Each row has a name. Each question is about the rows just above it. Places in a row count from 0.

[150 131 147 158 134  91 132 139  90 166 111 142 119  75  78 169 152  84
 129  86 107 166 168 105 126 156 115 161 137 176 188 125  86 138 123 129
 157  94 110 135 118  63 135 130 155 120 138  75 156 143 143 108  57 153
 149] -> Z670
[167 109 102  94 133  69 100 129  96 176  71 120 135 156  88 157 125 106
 117 107 141 172 177 111 143 111 118 165 155 144 146 125  96 198 163 150
 152 114 144 121 155  88 125 115 113 157 148 156  87 125 139 130  54  94
 128] -> Z606
[166 120  80  87 119  77  99 126 101 174  68 125 120 174 117 154  97  88
 113 106 177 163 181 106 146 101 125 163 163 131 124 117 122 188 141 140
 134 138 161 125 122 111 130 140  92 166 157 174  84 143 134 146  80  91
 126] -> Z235
[138 126 159 156 147 114 140 131 101 154 121 142 129  73  65 161 157 103
 133  95  89 161 151 117 125 167 113 159 129 190 194 134  84 125 132 124
 157  85 100 126 128  64 132 133 167 107 135  73 163 135 137  98  66 153
 150] -> Z449
[156 109  97 104 104  55  90 150  99 148  89 109 134 174 141 146 128 124
 112 127 158 137 166 114 132  81 128 130 147  81 101 106 112 197 150 167
 142 142 160 141 166 127 116 147  95 175 130 174  70  99 143 161  90 107
 109] -> Z37
[158 113 127 143 104  37  95 169  80 156 100 117 133 123 118 164 159 110
 119 107 127 141 175 107 121 103 122 134 144 101 134 105  83 185 141 172
 163 118 135 153 168  95 117 123 128 161 120 123 101  91 157 149  59 144
 118] -> Z990
[162 105 109 106 117  51  91 150  88 157  86 108 144 158 113 154 142 123
 115 119 136 147 169 114 132  89 121 142 146 101 123 114  97 204 157 171
 154 125 147 136 178 106 116 135 110 167 130 158  77  95 148 149  65 109
 114] -> Z842
[160 131 122 170  86  42 103 174  78 148 109 134 107  96 153 173 146  73
 118  92 151 128 180  95 119 110 129 130 149  99 130  93  99 151  97 154
 152 132 143 171 117 103 132 143 124 156 126  96 126 125 154 158  87 171
 125] -> Z381
[129 126 177 180 135 100 139 150  98 136 143 136 135  56  86 155 183 122
 136 105  73 142 137 122 114 158 115 132 116 157 182 127  78 119 127 139
 162  89  98 140 149  75 126 129 175 110 112  56 167 109 144 106  77 174
 140] -> Z161
Changed Z37: [156 109  97 104 104  55  90 150  99 148  89 109 134 174 141 146 128 124
 112 127 158 137 166 114 132  81 128 130 147  81 100 106 112 197 150 167
 142 142 160 141 166 127 116 147  95 175 130 174  70  99 143 161  90 107
 109]. Place and old value: -> 30, [101]
One entry of Z161 was changed: [129 126 177 180 135 100 139 150  98 136 143 136 135  56  86 155 183 122
 136 105  73 142 137 122 114 159 115 132 116 157 182 127  78 119 127 139
 162  89  98 140 149  75 126 129 175 110 112  56 167 109 144 106  77 174
 140]. Where, and from what? -> 25, [158]
Where does [156 109  97 104 104  55  90 150  99 148  89 109 134 174 141 146 128 125
 112 127 158 137 166 114 132  81 128 130 147  81 101 106 112 197 150 167
 142 142 160 141 166 127 116 147  95 175 130 174  70  99 143 161  90 107
 109] differ from Z37, and what was there? -> 17, [124]
One entry of Z670 was changed: [150 131 147 158 134  90 132 139  90 166 111 142 119  75  78 169 152  84
 129  86 107 166 168 105 126 156 115 161 137 176 188 125  86 138 123 129
 157  94 110 135 118  63 135 130 155 120 138  75 156 143 143 108  57 153
 149]. Where, and from what? -> 5, [91]
Where does [156 109  97 104 104  55  90 150  99 148  89 109 134 174 141 146 128 124
 112 127 158 137 166 114 132  81 128 130 147  81 101 106 112 197 150 167
 142 142 160 141 165 127 116 147  95 175 130 174  70  99 143 161  90 107
 109] differ from Z37, and what was there? -> 40, [166]

[119 138  93 136] : Z985
[104 133 105 110] : Z161
[ 98 102 109 133] : Z449
[111 101 121 143] : Z670
[156  85 127  81] : Z990
[ 60 136 116 209] : Z37
[163 122 140 124] : Z761
[ 28 133  90 196] : Z842
[143 151 125 151] : Z771
[157 161 116 106] : Z235
[146 152 121 124] : Z606
One entry of Z842 was changed: [ 28 132  90 196]. Where, and from what? -> 1, [133]
One entry of Z37 was changed: [ 60 136 117 209]. Where, and from what? -> 2, [116]
Changed Z761: [164 122 140 124]. Place and old value: -> 0, [163]
One entry of Z761 was changed: [163 123 140 124]. Where, and from what? -> 1, [122]

[128 129 129 177 128 128 132 125] = Z670
[129 127 126 138 127 124  73 130] = Z842
[129 128 128 214 126 128 137 128] = Z761
[131 127 129 110 127 148 133 126] = Z381
[128 129 126 148 127 128 202 129] = Z37
[128 128 129 177 128 128 132 125] = Z161
[128 129 126 148 127 128 202 130] = Z606
[126 128 126 135 128 122  91 129] = Z990
[129 127 126 138 127 124  73 125] = Z449
[129 124 130 127 128 181 119 130] = Z235
Where does [127 128 126 135 128 122  91 129] differ from Z990, and what was there? -> 0, [126]
Where does [131 127 130 110 127 148 133 126] differ from Z381, and what was there? -> 2, [129]

